These are the activations of a small neural network, seen along a few directions. Each row is one input.
Each table varies a few parts of the input and shows all the possible inputs, shuffled.
A made-up example of a description, with smaller parts first: line(4) and (point or line(9) or (values(3) and ring(5))).
Shared parts are said once, and a part with two or three values counts as separate values.
In the rows, 128 means zero.

Other details of the inputs vary at random and push rows far along three fixed directions, the same in every table; ignore that.

A family of inputs:
r1: [106 150 119 120 136 127 147 121 152 106 117]
r2: [141 124 137 131 130 137 117 128 102 150 138]
r3: [118 112 110 128 161 148 130 125 115 133 106]
r4: [122 131 117 125 158 131 133 123 113 146 108]
r5: [127 143 138 121 131 133 138 116 145 100 143]
r6: [115 138 135 114 140 144 141 127 138 113 131]
r7: [119 124 165 124 123 106 156 182 154 154 152]
r8: [136 140 133 143  97 117 131 127 142 117 151]
r9: [106 132 156 119 134 106 166 178 158 159 128]
r10: [115 120 115 123 154 139 121 128 111 138 124]
r11: [109 125 122 125 141 139 146 133 148 111 117]
r12: [130 139 138 133  97 121 123 130 140 115 157]
r13: [116 122 125 116 155 150 125 126 110 139 120]
r14: [136 120 127 109 138 129 122 122 116 130 117]
r15: [133 124 127 138 120 122 120 131 115 139 122]
r16: [120 123 164 126 121 104 159 183 152 154 132]
r17: [123 120 125 121 156 142 122 122 110 139 126]
r18: [109 140 122 121 128 130 141 126 149  98 116]
r19: [119 120 120 122 162 139 125 124 112 138 122]
r20: [112 133 160 120 138 106 168 174 159 158 128]
r21: [139 119 119 118 148 142 129 118 129 130 114]
r22: [141 154 138 146  84 103 129 124 144 122 148]
r23: [121 143 131 121 139 130 149 120 149  97 116]
r24: [137 118 117 117 146 142 127 121 128 131 113]
r25: [149 119 131 151 110 124 119 129 116 142 136]
r26: [125 122 119 140 120 127 119 132 117 144 134]
r27: [115 135 125 101 125 128 135 123 150  97 120]
r28: [149 128 120 148 107 112 100 111 100 138 134]
r29: [128 141 132 142  78 100 119 133 144 116 148]
r30: [ 96 121 157 101 169 113 178 178 163 144 114]
r31: [123 117 117 133 146 142 131 122 124 128 114]
r32: [149 111 121 135 109 127 106 135 115 157 130]
r33: [142 116 132 145 109 121 111 134 113 141 130]
r34: [127 121 107 133 137 142 110 110 109 115 110]
r35: [121 146 141 113 142 144 147 115 146  99 133]
r36: [137 121 129 135 134 126 116 132 105 150 138]
r37: [136 119 112 145 110 130  99 118 106 128 123]
r38: [131 138 132 143  95 117 129 126 145 119 150]
r39: [149 118 110 135 111 135 102 111 116 136 126]
r40: [118 136 127 119 148 133 146 126 138 107 110]
r41: [135 118 128 137 116 127 104 135 103 154 145]
r42: [115 179 104 117 107 149 131  60 171  14 143]
r43: [134 127 115 135 129 121 111 114 105 132 122]
r44: [127 128 132 123 140 144 123 120 114 135 130]
r45: [150 120 135 129  92 111 105 130 115 144 139]
r46: [129 139 130 143  92 117 129 130 145 118 151]
r47: [135 115 128 105 157 133 126 122 112 138 109]
r48: [144 134 143 142  97 115 128 129 141 110 140]
r49: [122 127 122 119 167 142 132 116 117 125 122]
r50: [136 124 128 141 110 109 111 130 113 147 133]
r51: [141 134 140 142  95 116 127 132 141 110 139]
r52: [123 114 108 114 149 147 124 123 129 132 107]
r53: [145 118 133 125  99 113 107 136 112 147 135]
r54: [127 114 114 131 161 146 130 121 112 133 108]
r55: [133 129 108 136 144 142 118  99 110 123 123]
Description of these inputs: line(5) and (values(2) or line(9)).
The inputs of r12 and r17 match in every part but the line(5) part. If r1 is changed in the same way as r12 into r17, which row does it become?
Answer: r20
The inputs of r51 and r34 match in every part but the line(5) part. If r36 is changed in the same way as r51 into r34, which row does it become?
Answer: r7
Which other rows agree with r47 in the line(5) part? List them by row number.
Answer: r5, r21, r22, r23, r25, r28, r35, r48, r49, r55
Start at r13 and move only the line(5) part, one step at a time. The first step leads to r6. Which rows follow, in order?
Answer: r44, r2, r35
